Each row below holds a small network's activations on one input, seen along a few directions.
Each table varies a few parts of the input and shows all the possible inputs, shuffled.
A made-up example of a description, with smaller parts first: one of 8 places around a ring, together with either a single point or one of 9 places around a ring or (one of 2 separate values, together with one of 6 places along a line).
Shared parts are said once, and a part with two or three values counts as separate values.
In the rows, zero is written as 128.

Other details of the inputs vary at random and push rows far along two fixed directions, the same in every table; ignore that.

Table:
x1: [141 120 134 150 111 150 137 150 170 153 110 118 133 107 157]
x2: [102 119 151 133 171 221  94 108 158 121 183 124 127 118 122]
x3: [134 127 108 119 110  98 141 123 115 120 128 136 135 137 119]
x4: [133 138 129 121 121 102 135 127 100 118 112 116 115 144 117]
x5: [127 129 145 145 114 145 139 151 175 155 114 114 136 111 162]
x6: [135 124 114 108 119 105 139 120 103 124 117 135 120 142 119]
x7: [122 134 112 113 112  93 139 125 121 119 129 131 134 139 118]
x8: [123 127 143 138 119 142 140 149 179 157 116 113 137 112 161]
x9: [125 139 131 116 123 103 135 127 105 121 113 119 119 147 121]
x10: [137 122 110 113 118 108 139 125  98 117 114 132 118 138 122]
x11: [120 124 137 132 116 141 141 146 179 157 117 118 137 110 159]
x12: [109 114 137 146 159 215  99 109 167 115 196 134 139 112 121]
x13: [122 131 118 102 121 101 137 122 109 123 117 130 118 144 118]
x14: [113 142 129 144 158 165  92  93 100  72 201 125 136 143  77]
x15: [121 138 128 110 127  98 137 125 108 122 115 119 120 148 119]
x16: [126 124 116 106 121 102 140 122 108 123 117 132 116 145 118]
x17: [120 130 126 133 166 178  89  90  89  77 185 130 121 147  76]
x18: [135 129 157 143 164 127 108 143 149 182  94 157 130  83 171]
x19: [141 123 117 118 119 109 138 131  96 120 112 131 118 143 114]
x20: [137 135 119 134 109  96 132 130 110 116 124 120 131 139 118]
x21: [131 148 129 136 154  66 108 124 100 136 115 166 144 111 127]
x22: [143 113 131 147 111 153 141 155 168 155 114 126 135 106 156]
x23: [139 112 124 141 110 150 142 148 167 151 116 127 136 103 163]
x24: [137 131 126 123 118 105 131 128  99 121 113 118 116 143 119]
Description of these inputs: one of 2 separate values, together with either a single point or one of 11 places around a ring.
Question: The inputs of x17 and x1 match in every part but the choice among 2 separate values. If x6 is changed in the same way as x17 into x1, which row does it become?
Answer: x3

Table:
x25: [124 138 137 109 163 117 110 123  96 132 125 133 132 139 108]
x26: [109 130 147 137 132 167 128 122 207 157 151 137 141 109 143]
x27: [134 129 141 159 151 179 100 135 165 141 117 128 122  75 156]
x28: [110 136 118 123 155  96 107 117 124 120 137 138 146 132 109]
x29: [106 153 147 122 132 114 141 110 115 107 148 124 124 149 121]
x30: [139 119 134 154 116 185 102 133 165 141 140 106 135  93 165]
x31: [121 129 137  98 123 120 118 120 108 133 151 126 115 148 101]
x32: [131 118 109 129 130 129 145 141 103 102 147 134 148 143 107]
x33: [153 130 124 147 128 120 137 113 104 114 144 153 127 132 103]
x34: [113 130 126  96 131 136 137 131 113 118 133 129 119 156  91]
x35: [128 139 129 129 126 113 145 120 113 116 160 156 144 136 110]
x36: [113  99  88  82 136 144 145 101  98  98 130 147 111 134 137]
x37: [139 152 116 138 121 124 121 100 107  99 132 126 142 130 122]
x38: [119 123 114 122 123 126 148 143 111 103 152 147 139 141 101]
x39: [134 143 137 110 142 126 132 105 106 129 135 126 134 153 106]
x40: [125 126 122 102 139 139 134 128 105 117 127 116 129 158  97]
x41: [138 121 121 113 133 143 128 124 105 116 117 126 102 152  85]
x42: [117 131 138 124 128 113 123 121 101 109 153  98 125 148 128]
x43: [121  98  98  85 128 128 127  90  93 113 148 144 107 126 147]
x44: [108 154 123 121 143 107 112 122 108 104 136 138 136 114 121]
x45: [131 143 142 140 134 121 133 104 106 106 132 121 107 145 114]
x46: [ 96 132 170 142 159 170 117 148 169 149 136 124 125 101 165]
x47: [131 114 147 155 161 171 118 155 159 156 142 144 154  90 160]
x48: [118 134 128 129 147 104 124 138 102 118 150 164 142 122 112]
x49: [143 150 119 140 124 123 125  98 110  99 130 127 122 124 111]
x50: [122 147 142 103 134 123 134 107 114 130 141 139 124 151 100]
x51: [144 113 109 140 125 133 139 137 103 101 137 143 122 138  94]
x52: [120 149 118 128 151 110 109 119 101 103 130 125 146 116 126]
x53: [157 132  97 120  65  55 181 167 128 141  28 108 110 121 154]
x54: [141 112 142 139  78 119 183 195 185 186  30  94 119 115 208]
x55: [128 106 148 145 120 175 127 152 171 157 168 137 137  99 154]
x56: [149 116 145 166 131 185 130 135 165 153 144 145 150 105 156]
x57: [131 155 119 128 129 118 131 102 111 100 140 118 148 129 124]
x58: [139 117 119 131 122 113 127 130  99 117 165 131 144 136 117]
x59: [122 131 117 134 150 101 101 113 124 119 127 148 120 126  96]
x60: [120 138 141 139 156 112 111 122  96 109 122 128 105 131 116]
x61: [130 127 112 100  59  19 169 160 155 175  69 122 123 134 153]
x62: [ 98 121 155 135 135 192 141 154 178 134 138 107 121 119 154]
x63: [141 119 148 156 139 180 140 137 169 153 152 137 156 104 158]
x64: [107 143 142 128 161 108 117 126  96 109 132 118 132 137 129]
x65: [165 138 129 107  78  50 176 149 121 182  33 126 121 146 154]
x66: [132 119 113 130 117 106 107 108 128 119 148 128 112 137  95]
x67: [106 120 166 138 127 176 123 143 173 149 156 104 117 112 164]
x68: [122 127 127 132 131 134 135 128 105  93 125 111 102 150 105]
x69: [143 117 137 155 118 184 106 130 169 141 138 107 115  86 155]
x70: [128 139 116 134 126 110 119  98 130 116 140 139 142 147 104]
x71: [147 105 155 136 131 192 107 133 164 170 133 116 101 110 137]
x72: [119 159 124 122 121 116 133 104 119 101 146 130 138 127 118]
x73: [118 148 143 129 139 116 139 108 107 106 143 111 134 151 126]
x74: [111 111 103  89 160 122 121  96  89 113 127 164 114 115 148]
x75: [147 138 137 121 136 130 126 101 106 129 125 136 107 147  93]
x76: [133 137 118 135 128 109 123  96 134 117 137 141 122 140  94]
x77: [126 112 158 154 126 183 110 139 161 147 142 100 121 114 168]
x78: [123 123 127 141 132 196 130 145 174 127 130 101 146 100 158]
x79: [130 137 114 124 118 116 115 114 105 103 150 105 139 127 125]
x80: [129 131 139 158 148 179  97 138 161 141 119 127 142  82 166]
x81: [120 142 119 124 133 105 129  99 134 117 148 131 148 146 107]
x82: [142 125 123 146 150 111 115 131  94 117 134 161 125 119 105]
x83: [136 133 136 120 158 121 104 119  96 132 114 143 105 133  95]
x84: [110 142 108 114 118 129 136 128 118  89 138 121 133 133 110]
x85: [156 122 113  99  75  64 178 173 120 170  25 116 116 152 146]
x86: [116 125 162 158 159 177 105 144 157 148 122 120 128 103 168]
x87: [127 130 163 159 137 186 126 126 167 145 132 113 130 117 166]
x88: [133 125 132 105 131 123 116 117 100 132 145 113 124 150 107]
x89: [164 121 123 102  67  47 160 162 115 185  43 113 112 144 155]
x90: [153 125 131 122  67  37 171 162 119 162  48  99  92 135 166]
x91: [127 121 110 129 114 107 103 111 124 119 150 126 133 144 106]
x92: [132 135 134 119 155 122 100 121  92 131 117 142 125 140 106]
x93: [130 135 101 131 118 137 123 124 106  87 124 116 137 135 113]
x94: [112 110 126 137 136 183 128 143 198 144 137 114 146 116 140]
x95: [ 98 141 122 117 148  94 110 120 132 121 143 151 136 130 103]
x96: [122 116 104  89 139 130 142  78  99 110 137 157 116 129 146]
x97: [142 123 107 106  66  22 167 158 147 173  64 109 133 136 159]
x98: [147 114 116 141 114 118 117 129  95 116 157 139 138 136 115]
x99: [137 127 121 145 147 112 111 134  90 116 136 159 145 125 116]
x100: [109 132 127 121 136 130 141 132 105  94 135 101 129 156 118]
x101: [142 117 132 141  97  85 148 181 203 212  33 131 136  91 200]
x102: [139 115 106 138 122 134 136 140  99 101 139 142 142 144 105]
x103: [119 122 100 126 122 124 121 122 129 104 132 130 137 152  96]
x104: [112 142 141 102 156 114 113 125 104 133 130 146 122 137 102]
x105: [125 105 126 148 131 187 122 139 197 143 127 124 119 110 128]
x106: [119 126 142 137 116 178 115 137 177 143 154 111 132  90 162]
x107: [152 112 119 142 117 117 121 126  98 116 155 140 118 130 104]
x108: [100 114 131 130 129 180 131 145 206 145 143 127 136 114 135]
Question: The inputs of x79 and x57 match in every part but one. If x66 is changed in the same way as x79 into x57, which row does it become?
Answer: x76
Question: What is each input in this table made of?
Answer: one of 4 separate values, together with either a single point or (one of 4 places along a line, together with one of 5 separate values)
Question: Change only the choice among 4 separate values in x101. List by row number the other rows that result.
Answer: x70, x91, x103
Question: Change only the place on the line of 4 in x32. List by row number the other rows that result.
Answer: x38, x51, x102
Question: Change only the choice among 5 separate values in x88. List by row number the other rows that result.
Answer: x42, x58, x79, x97
Question: Change only the choice among 4 separate values in x85. List by row number the other rows that result.
Answer: x65, x89, x92

Table:
x109: [129 144 133 130 110 125 125 117 120 112 144 113 128 147 115]
x110: [139 124 118 130 140 122 112 114 108 125 127 149 118 128 113]
x111: [140 117 119 121 127 142 130 133 100 109 129 121 116 143 112]
x112: [125 145 136 148 141 111 120 130 111 118 134 130 145 127 108]
x113: [123 128 115 104 122 130 138 110 125 116 142 126 116 138 111]
x114: [142 121 118  88  78  68 196 169 139 173  48 115 114 130 173]
x115: [146 122 114 133 112 126 121 123 116 112 144 122 127 137 110]
x116: [134 122 107 137 118 127 135 133 120 107 144 137 140 140 108]
x117: [118 141 122 121 145 108 130 125 122 121 147 150 144 123 115]
x118: [107 119 162 144 155 191 103 133 192 164 139 124 116  91 163]
x119: [128 133 170 160 144 193 101 134 186 164 143 124 134  94 165]
x120: [132 112 146 167 129 208 123 157 191 144 147 112 141  98 149]
x121: [119 146 135 141 150 105 124 125 122 114 139 132 143 135 118]
x122: [118 121 154 161 139 200 132 146 202 144 150 107 144 109 159]
x123: [146 130 123 138 134 113 106 120 109 123 138 140 130 124 114]
x124: [124 141 137 129 150 113 117 108 117 121 127 126 118 137 118]
x125: [138 115 149 170 152 195 108 155 185 156 141 139 144  84 154]
x126: [130 117 108 120 118 135 134 111 116 118 136 135 116 141 110]
x127: [126 142 137 134 143 104 114 109 119 123 141 126 133 135 123]
x128: [110 131 125 120 114 114 124 118 128 113 153 112 123 142 118]
x129: [145 108 120  96  74  69 192 169 136 169  42 123 117 131 172]
x130: [132 125 117 130 134 113 115 111 111 131 143 152 134 126 119]
x131: [108 130 125 114 121 123 127 116 126 111 140 113 109 144 114]
x132: [102 135 123 127 121 115 134 133 131 105 151 119 134 142 113]
x133: [138 125 120 130 117 134 124 121 113 110 130 113 113 140 105]
x134: [104 126 130 108 129 130 133 128 112 110 137 112 112 148 121]
x135: [126 150 142 130 139 120 112 113 111 121 124 132 116 136 115]
x136: [141 134 129 140 133 111 105 120 108 124 137 131 130 125 114]
x137: [126 117 155 153 133 200 121 130 200 152 152 101 133 109 164]
x138: [107 136 111 117 123 121 133 126 134 107 143 123 149 143 112]
x139: [115 140 122 114 139 107 107 109 125 127 139 135 142 130 121]
x140: [125 130 114 109 116 121 135 112 127 118 155 126 130 136 115]
x141: [123 146 147 123 148 127 118 125  97 120 122 130 120 140 122]
x142: [157 126 114 133  87  45 171 178 140 176  47 145 137 114 168]
x143: [123 119 131 110 149 124 124 120 101 123 127 151 125 131 121]
x144: [126 115 117 112 118 131 134 110 122 112 136 134 119 139 109]
x145: [144 129 123 133 140 121 109 119 107 121 125 141 116 126 109]
x146: [121 128 124 129 141 109 126 125 120 117 141 158 147 124 113]
x147: [141 127 120 135 111 125 121 123 115 112 144 113 127 138 109]
x148: [120 102 143 149 130 205 133 146 201 146 152 133 147  98 154]
x149: [136 113 114 118 126 142 133 128 101 113 131 130 118 146 116]
x150: [150 126 131 115  74  72 186 175 127 170  36  95 115 135 166]
x151: [126 123 126 117 141 117 119 108 115 123 129 152 122 126 114]
x152: [140 125 128 126 149 128 115 131  93 121 122 139 119 130 116]
x153: [127 136 143 129 149 127 118 125  92 124 121 123 124 134 115]
x154: [112 113 141 129 135 211 118 128 203 154 137 110 128 106 157]
x155: [129 117 117 117 112 122 131 111 124 114 149 134 133 138 114]
x156: [142 118 108 130 111 127 124 118 117 115 146 131 129 140 113]
x157: [133 138 128 147 140 112 115 136 111 115 135 137 141 124 109]
x158: [126 124 161 150 128 216 120 134 191 150 136 106 117 109 156]
x159: [125 139 131 122  90  33 170 178 151 174  53 127 131 116 173]
x160: [121 147 131 137 117 125 135 132 122 103 142 120 138 147 110]
x161: [109 127 118  97 132 136 131 121 116 112 130 116 128 150 119]
x162: [115 132 113 109 117 120 122 111 132 115 145 117 139 144 117]
x163: [138 126 112 140 118 127 132 138 119 103 142 129 137 137 104]
x164: [148 134 124 134  65  56 187 180 146 164  49 102 137 128 159]
x165: [126 113 113 113 127 142 140 123 102 117 134 134 120 146 117]
x166: [124 111 143 161 152 195 117 145 187 164 146 151 148  87 159]
x167: [135 122 125 123 126 141 130 133  99 109 128 112 116 144 112]
x168: [121 137 142 122 159 120 123 120 103 120 125 125 122 142 125]
x169: [107 143 120 121 146 107 117 124 127 118 137 141 152 130 116]
x170: [126 120 122 118 149 128 124 121  95 129 127 152 123 133 122]
x171: [112 138 122 109 145 115 110 107 123 125 125 135 127 132 116]
x172: [133 141 137 141 134 111 109 115 108 127 136 124 135 127 113]
x173: [129 124 126 122 134 109 115 109 117 125 143 152 136 124 118]
x174: [121 155 140 142 139 112 119 130 115 115 136 138 141 134 115]
x175: [123 139 138 118 125 140 134 127 104 109 129 112 117 154 118]
x176: [140 130 111 107  69  53 197 174 157 167  61 122 135 123 166]
x177: [119 132 129 102 154 123 128 120 104 127 133 143 122 129 122]
x178: [131 133 128 131 118 133 128 115 113 113 129 106 118 142 104]
x179: [130 124 117 125 141 121 119 109 109 129 130 153 119 128 114]
x180: [126 112 166 128 110 130 161 192 206 221  45 113 113  83 226]
x181: [139 117 109 125 117 135 128 116 115 113 133 131 115 142 109]
x182: [144 121 114 128 118 135 125 121 114 110 131 123 113 139 105]
x183: [110 139 134 124 137 101 108 115 121 125 147 130 126 129 123]
x184: [109 135 127 102 154 122 116 119 109 124 123 134 131 137 124]
x185: [135 129 135 128 149 127 114 131  92 121 122 130 119 131 116]
x186: [131 140 138 136 141 120 113 113 106 125 123 124 120 129 108]
x187: [132 118 107 125 112 126 131 113 118 120 149 134 131 140 115]
x188: [124 104 134 157 130 209 133 147 194 152 153 133 145 100 155]
x189: [122 118 152 133 156 199 115 127 191 169 141 137 122  85 160]
x190: [142 126 118 135 134 113 109 116 110 127 140 149 132 127 118]
x191: [133 134 128 136 112 124 125 117 115 115 143 106 132 141 108]
x192: [136 121 123 123 149 129 118 126  94 124 125 148 121 133 120]
x193: [121 130 133 117 136 133 138 122 110 108 131 107 119 155 121]
x194: [123 116 156 148 139 209 125 129 198 150 139 101 119 111 159]
x195: [125 137 124 114 138 108 119 109 119 130 149 144 133 123 120]
x196: [150 131  93 129  65  60 185 156 123 131  48 109 131  93 221]
x197: [138 133 130 135 140 120 108 119 106 121 124 131 116 126 109]
x198: [127 139 107 141 137 117 117 105  88  83 131 132 143  90 166]
Question: The inputs of x183 and x128 match in every part but one. If x121 is changed in the same way as x183 into x128, which row does it become?
Answer: x122
Question: The inputs of x177 and x114 match in every part but one. If x173 is changed in the same way as x177 into x114, which row does it become?
Answer: x155
Question: The inputs of x187 and x130 match in every part but one. If x165 is changed in the same way as x187 into x130, which row does it become?
Answer: x170
Question: What is each input in this table made of?
Answer: one of 2 separate values, together with either a single point or (one of 4 places along a line, together with one of 11 places around a ring)
Question: Change only the place on the line of 4 in x181. List by row number the other rows that result.
Answer: x116, x149, x156
Question: A walk changes only the place on the ring of 11. It starts at x171 and steps to x189. List the rest of the walk in order.
Answer: x151, x179, x110, x145, x197, x186, x135, x124, x118
Question: Change only the choice among 2 separate values in x176. List by row number the other rows that result.
Answer: x117
Question: A walk changes only the place on the ring of 11. It starts at x154 and steps to x113. List the rest of the walk in order.
Answer: x144, x126, x181, x182, x133, x178, x158, x194, x131
Question: Change only the place on the line of 4 in x192. List by row number the other rows that result.
Answer: x110, x142, x190
Question: Change only the choice among 2 separate values in x166. List by row number the other rows that result.
Answer: x188
